Each row below holds a small network's activations on one input, seen along a few directions.
Each table varies a few parts of the input and shows all the possible inputs, shuffled.
Descriptions start from the smaller parts, as in this example, which fits no table here: ring(8) and (point or line(11) or (values(2) and line(6))).
Shared parts are said once, and a part with two or three values counts as separate values.

Other details of the inputs shift rows strongly along three fixed directions, in all tables alike. That doesn't count.

Table:
x1: [ 40 -41  -1  20   3  39  19  15  33  22   8  15   5]
x2: [ -4  20   2  -8 -27   1  27  -4 -27  37 -49  -7 -16]
x3: [  8  28 -28 -26   9  -8 -12 -11 -21  46 -47   1 -28]
x4: [ 30 -16  20 -26  20  35  25   6  63 -19   8  -5   6]
x5: [ 12   1 -49  19  30 -14 -27 -11   4  28   0  26 -25]
x6: [ 14 -48  -1  16   3  11  -5   0  23  -6  11 -25   5]
x7: [ 19   1  44 -48   7  59  24  23  36 -15  20  16   6]
x8: [ 17   8 -12  19  -8 -31  23  -5 -14  66 -12  33 -20]
x9: [ 29  45  44  18 -42 -28  16   0   8  34 -15  45  11]
x10: [ -4 -12 -34  28  -4 -49 -81   2   9 -23   4 -15  -2]
x11: [  0  -5 -14  15   0 -14  -3 -22   2  24  15  29   4]
x12: [-13   9 -32  25  11 -19 -12 -20  -9 -43  36  10   0]
x13: [  7  29  58 -33 -49 -16  56 -27 -43  33 -22   3  22]
x14: [ 38 -17  36  -8   0  27 -15  48  51  -7  -9   7  43]
x15: [-23  -3 -18  21  10 -27  -9 -20  -6 -52  12 -22 -11]
x16: [ 13  -8  23 -35  15  59  19  36  32 -27  10  10  -3]
x17: [ -2  15  -1   1  -1 -34  14 -16   7  63 -30   8 -25]
x18: [-27  35  41  -6  -6 -28   9 -33 -21 -48  45  -9  44]
x19: [-17  10  -7  32  -3 -19   7 -30 -20 -56  36  11   8]
x20: [-46  12  26   9 -26  -3  -2 -17 -39 -57  43 -12  10]
x21: [-35  18  22  16  -1 -25   8 -20 -31 -65  30 -16  32]
x22: [  9   4   0   6  -6 -41  21  -5  -5  62 -29   1 -27]
x23: [-13  38   8  19  -1 -13  38  15 -10  36 -32  -5 -13]
x24: [ -5 -31 -54 -22  13  12 -48  -5  -5   4  -9 -15   2]
x25: [  8  -6  -2 -26   0  37  17   3   1 -43 -14 -16   8]
x26: [  5  -1 -79  18  36 -10 -41   1  17   6  16  15 -33]
x27: [ 13   3  -1 -44   3  33   2  -6  12 -28   1 -12  15]
x28: [-17  32  52  15 -25 -20  51  -6 -25  28 -19   2  14]
x29: [ 25 -15  10 -19  39  31   4  21  34  13 -10   5  17]
x30: [ 23 -34  52 -20 -13  62  25  28  19   5  15   4  13]
x31: [  7  -6   9  -8  15  11  21  -1  35 -36   6 -12   2]
x32: [ 15 -33 -19  10  20  33  15  24  51  -8 -16 -21 -18]
x33: [-15 -20 -98   9  22  11 -52  18 -10  -6 -28 -36 -37]
x34: [ -1  24 -37  39   1 -14  21   3  -2  39 -22  18 -40]
x35: [-12 -20 -20   3 -20  -5 -32 -22 -41 -19  10 -34  15]
x36: [  9 -42  -2  -2  18   5  -9  20   8   1  14 -11  30]
x37: [  2 -20 -44   6  38 -17 -42 -11  18   3  -4 -12 -23]
x38: [ -5   5 -13 -10  -3 -17 -10  20 -29  64 -16  15 -39]
x39: [ 16  56  66 -24 -63 -20  17  -9 -21  17 -37  13  27]
x40: [-19 -22 -24  45  -8 -16 -15 -22 -17 -25  30   4   5]
x41: [  9 -29  12 -34  11  47  -5  26  27  22   4  19  -1]
x42: [ 19  -8  18 -18  30  43  30  34  42 -24   0  -3  23]
x43: [-13   5 -13 -15  19   0 -38   0 -16   8   9  11 -22]
x44: [-18   5   8   4 -26 -24 -75   9 -20 -36  29   4  13]
x45: [-31  -7  45  24 -33 -30  21 -45 -20 -46  27 -22  27]
x46: [  2  18  17  19  -8 -19  24  10 -19  60 -24  -4  -4]
x47: [-45  -5  33   9 -30  -6 -10 -19 -44 -45  41  -7  15]
x48: [  7  -6 -21 -31  11  34  -3   7   8 -40  -8 -19   7]
x49: [-15   0  -2   1  12 -18 -10  -3  -5  25   1   2  17]
x50: [-16  35 -19  -2   9  -4   3  24 -21  28 -29  14 -59]
Description of these inputs: values(5) and (point or ring(9)).
- Changing only the values(5) part turns x1 into x30. The same change can be made to x40. Which row results? => x47
- Changing only the values(5) part turns x24 into x41. The same change can be made to x27. Which row results? => x7
- A walk changes only the ring(9) part. It starts at x32 and steps to x45. List the rest of the walk in order. => x6, x22, x17, x37, x4, x31, x15
- Which other rows agree with x36 in the values(5) part? List them by row number. => x14, x18, x21, x23, x28, x29, x42, x46, x49
